These are the activations of a small network on made-up records, seen along a few directions, one row for each record.
Records have a field called W. Each example row is followed by its value.
The largest differences between rows may come from other fields.
(in the rows, 500 means zero)
Random noise pushes rows far along 17 fixed directions. That doesn't count. These rows show it; they differ only by the noise:
[453 464 464 385 421 302 267 425 630 729 617 683 564 324 608 762 333 381
 455 481 657 625 702 748 472 467 447 588 513 517 441 725 562 531 621 457]
[538 431 422 474 646 569 534 287 295 390 436 499 521 646 483 408 559 557
 728 356 224 620 356 622 452 474 627 336 641 538 547 463 630 530 698 478]
[462 496 391 591 321 464 547 430 473 455 518 165 537 203 737 569 253 279
 567 730 550 680 524 488 539 441 510 315 546 263 463 338 705 542 547 510]
[683 482 315 580 332 512 460 523 476 518 475 598 669 536 431 607 572 586
 474 403 361 399 377 629 403 566 551 485 454 639 585 609 402 446 572 459]
[404 568 788 535 576 328 626 409 575 439 399 625 331 206 553 667 428 477
 400 417 547 502 331 471 712 429 539 595 685 566 416 434 500 601 507 459]
[542 436 556 537 520 354 289 472 533 581 597 531 544 256 432 544 473 489
 425 654 553 400 334 733 440 706 576 639 713 499 263 587 487 580 572 522]
[432 453 537 469 517 421 428 436 563 426 454 520 492 373 623 436 346 323
 444 587 523 433 657 428 789 239 552 566 603 436 270 337 451 425 403 605]
[374 521 716 527 411 537 650 582 637 375 538 644 285 628 494 408 645 471
 304 342 450 432 843 264 616 406 302 456 335 721 614 500 415 325 450 387]
[524 308 361 488 373 625 439 412 329 455 408 313 511 354 550 522 515 401
 683 546 384 587 443 481 551 476 646 379 521 493 466 359 523 507 652 516]
[409 578 394 524 501 603 443 304 560 472 445 434 649 340 530 573 445 419
 457 437 470 588 540 475 543 331 491 514 611 389 470 375 442 382 542 413]
[478 385 406 397 681 711 653 490 487 373 390 468 471 829 793 288 381 491
 489 645 586 403 541 626 608 541 621 493 582 503 463 567 725 306 460 646]
[456 363 450 416 584 417 584 517 392 640 456 644 213 631 369 641 524 631
 516 375 423 402 449 541 483 488 627 481 526 565 516 536 539 591 423 521]
[575 550 478 412 534 607 587 550 426 428 474 433 497 534 692 413 456 541
 486 715 639 442 471 527 461 571 594 451 487 408 490 550 636 444 462 514]
[468 434 573 241 445 465 390 402 471 463 380 750 458 526 753 432 569 484
 516 699 783 540 475 621 338 454 551 350 400 412 501 580 699 498 580 148]
[435 660 472 372 574 607 602 501 374 468 617 395 238 521 541 405 485 526
 476 658 511 442 741 303 380 364 606 283 448 343 474 439 508 415 357 475]
[538 480 527 419 511 547 427 480 465 459 494 460 478 333 570 393 525 542
 393 762 579 411 547 524 510 576 440 554 381 353 431 485 552 462 319 472]
[498 447 496 537 512 303 357 314 680 566 466 725 530 326 423 666 413 486
 570 402 397 560 324 555 692 359 475 558 445 701 619 654 264 606 446 545]
[436 558 421 462 488 475 486 442 586 527 501 561 517 606 461 467 548 544
 478 518 517 565 580 355 458 309 366 384 322 415 721 535 454 449 361 304]
[528 296 495 478 459 605 662 614 384 535 451 501 300 540 551 661 408 480
 580 317 461 448 534 616 639 694 647 594 566 724 399 499 608 569 624 813]

[239 500 569 477 613 568 621 291 622 472 420 639 243 577 432 591 431 418
 692 244 507 621 324 367 550 311 685 360 687 673 533 428 333 605 625 502] => w21
[570 582 458 575 295 430 470 573 572 511 520 535 579 421 593 667 467 386
 468 454 507 444 534 457 510 367 620 427 558 673 510 597 325 389 650 452] => w5
[573 535 523 443 438 408 621 842 347 660 526 445 411 659 470 575 667 662
 330 613 697 369 506 463 245 639 556 495 523 347 515 573 687 500 493 278] => w17
[426 209 536 603 655 361 447 508 496 519 483 418 463 680 399 347 515 496
 612 531 429 494 269 650 547 685 519 534 719 540 419 483 651 616 583 570] => w7
[609 454 461 562 404 508 563 616 563 419 416 606 631 716 573 404 427 504
 582 497 618 371 299 596 477 629 550 528 507 613 463 501 489 566 508 634] => w13
[438 387 278 522 503 577 388 327 499 517 421 426 572 542 383 501 458 439
 783 455 412 626 287 425 476 368 584 360 500 478 577 366 351 622 543 529] => w19
[435 532 582 500 581 346 443 548 594 613 696 518 470 620 300 445 442 464
 626 429 503 523 598 378 525 392 493 514 593 561 442 536 314 612 496 660] => w2
[474 513 634 561 416 370 475 536 591 388 524 645 594 695 573 334 543 402
 535 442 597 599 560 551 396 538 315 396 489 527 523 485 671 547 674 349] => w5
[342 401 417 435 654 460 287 362 586 575 557 464 416 540 414 329 497 461
 579 740 529 491 471 401 472 350 543 408 482 388 483 510 347 496 318 455] => w24
[376 529 636 503 599 419 609 400 603 484 704 542 284 650 576 422 410 479
 594 495 489 676 584 634 315 653 369 281 460 627 656 713 668 578 587 490] => w7
[463 448 286 590 323 507 651 547 543 574 319 509 529 576 647 787 285 402
 493 346 632 433 390 632 462 486 651 490 650 499 440 382 577 503 594 547] => w5
[681 414 605 341 541 267 172 458 419 547 550 592 535 200 453 432 502 504
 673 745 446 457 428 474 716 366 601 597 388 558 373 619 244 653 372 657] => w2
[421 401 624 536 665 591 484 577 569 430 470 399 599 729 464 277 623 472
 553 457 539 585 538 349 686 539 383 621 593 566 564 496 526 416 606 523] => w18
[485 531 643 475 558 353 530 292 557 398 448 653 370 243 681 532 318 457
 475 613 479 451 400 677 602 463 521 488 514 538 390 526 533 577 368 563] => w13
[641 379 135 453 275 610 316 413 400 494 397 551 847 518 515 500 403 385
 575 430 453 524 595 663 506 368 503 537 420 253 318 210 606 505 498 562] => w11
[471 490 583 434 474 470 596 492 482 505 360 599 413 402 561 666 510 495
 448 428 570 486 394 461 581 391 652 522 614 540 460 472 504 486 580 387] => w22
[387 443 504 500 382 525 226 573 617 598 656 230 497 192 437 458 417 281
 640 816 767 576 544 245 535 500 549 499 505 397 343 401 259 615 501 612] => w19
[307 138 415 281 521 592 352 391 390 590 521 457 227 618 524 391 636 454
 548 566 364 629 891 527 504 464 386 373 242 487 604 553 674 396 480 377] => w22
[517 472 415 481 392 462 420 501 642 537 615 568 519 590 603 475 370 388
 533 633 580 465 575 570 445 467 554 402 442 598 478 671 417 451 515 563] => w24
[483 459 422 618 371 331 502 408 519 388 477 588 508 590 445 405 492 427
 469 477 300 416 512 494 464 267 480 296 499 442 453 329 457 472 412 362] => w17
[503 428 483 516 189 436 405 734 555 677 538 557 514 408 369 734 611 428
 405 414 626 450 595 379 453 488 516 574 451 597 468 505 337 496 617 395] => w17
[640 654 587 604 395 493 435 587 524 367 579 588 741 579 289 342 623 498
 612 333 482 581 439 323 461 492 376 492 418 518 538 368 370 649 596 494] => w11
[522 457 249 441 471 682 317 386 446 611 497 416 569 365 433 599 574 554
 457 606 420 482 462 566 373 529 618 519 490 446 527 585 393 374 509 432] => w21
[440 427 385 490 461 606 572 475 725 609 431 621 456 601 561 701 313 474
 706 351 645 612 368 502 596 535 519 530 294 794 753 719 294 599 483 745] => w24
[462 497 714 442 678 475 402 445 597 463 556 398 718 408 801 454 415 343
 492 560 599 629 644 635 727 508 538 687 823 643 383 751 576 311 831 562] => w13
[455 827 564 410 665 670 558 571 412 495 575 422 474 474 406 508 644 572
 277 451 505 377 729 194 499 261 671 574 739 419 381 439 321 226 525 387] => w19
[504 572 344 460 528 358 341 394 462 660 632 469 359 182 459 664 354 520
 443 700 426 421 530 590 416 423 613 428 458 374 413 576 391 533 298 553] => w7
[418 517 552 489 452 452 371 481 468 502 598 646 245 539 216 368 606 513
 583 530 515 386 476 393 234 525 546 330 465 432 333 281 370 686 418 426] => w18
[711 612 608 422 650 334 590 537 266 438 361 552 521 480 628 490 633 735
 404 626 440 404 334 574 493 501 548 505 485 379 596 597 692 487 423 297] => w18
[643 706 811 521 490 286 693 712 449 362 589 644 493 618 494 441 519 508
 544 432 578 468 333 403 494 480 652 440 712 605 406 506 543 650 702 486] => w22
[396 481 617 597 349 257 582 587 597 444 554 592 420 653 443 398 483 384
 504 444 539 552 588 364 477 368 350 343 480 436 497 334 599 631 497 381] => w21
[485 496 578 423 523 329 510 645 448 687 529 404 453 470 377 576 554 617
 576 608 700 584 379 350 429 521 453 525 451 311 592 519 562 719 412 414] => w2
[633 427 461 404 591 720 398 386 396 368 452 579 624 465 498 325 556 537
 487 457 337 474 625 627 666 568 412 687 357 480 390 411 559 449 409 692] => w11

Here are new rows. What is W for each?
[383 323 367 427 540 766 587 241 546 422 292 446 447 535 705 485 433 490
 627 561 526 607 317 631 494 564 527 401 405 571 668 558 572 436 493 495] => w2
[607 493 600 609 478 226 446 503 486 403 582 357 564 419 463 276 544 479
 617 831 415 505 221 358 544 400 553 311 535 438 549 522 418 600 461 406] => w24
[460 645 441 421 627 607 686 519 413 559 432 393 347 425 662 658 427 610
 334 572 598 506 587 510 488 534 482 529 433 316 612 546 711 414 335 463] => w18
[634 673 578 441 568 389 635 594 353 461 602 591 308 560 504 459 455 618
 516 567 472 405 471 498 389 543 585 391 449 466 479 531 594 648 382 593] => w19
[588 471 254 687 240 390 464 530 525 619 575 395 676 438 383 651 373 462
 559 414 385 576 511 562 411 521 346 461 363 405 586 427 485 611 441 571] => w24
[483 586 551 498 567 400 376 413 627 496 650 577 531 457 413 420 434 460
 500 522 486 538 551 521 499 441 435 516 503 474 446 553 399 550 433 555] => w22
[503 586 499 569 543 447 634 492 593 402 338 682 478 623 603 516 413 537
 481 437 550 417 333 509 567 433 507 474 462 579 598 501 474 518 392 518] => w5
[482 586 580 543 625 466 451 578 538 571 566 403 732 512 502 580 481 458
 467 305 515 612 655 509 612 485 456 722 754 546 437 549 504 406 734 562] => w7
[620 614 474 691 477 395 655 518 401 312 400 285 654 430 578 434 526 498
 403 582 265 425 355 374 637 291 582 384 656 410 522 346 524 351 485 388] => w7
[457 506 631 545 407 381 505 526 419 433 375 410 608 344 575 545 631 431
 373 489 519 613 477 417 545 391 446 483 608 338 509 343 693 454 665 144] => w22
[410 436 586 500 603 489 609 497 481 495 471 551 388 659 457 496 523 540
 518 267 401 553 626 492 587 495 393 538 503 573 549 451 597 506 504 528] => w7
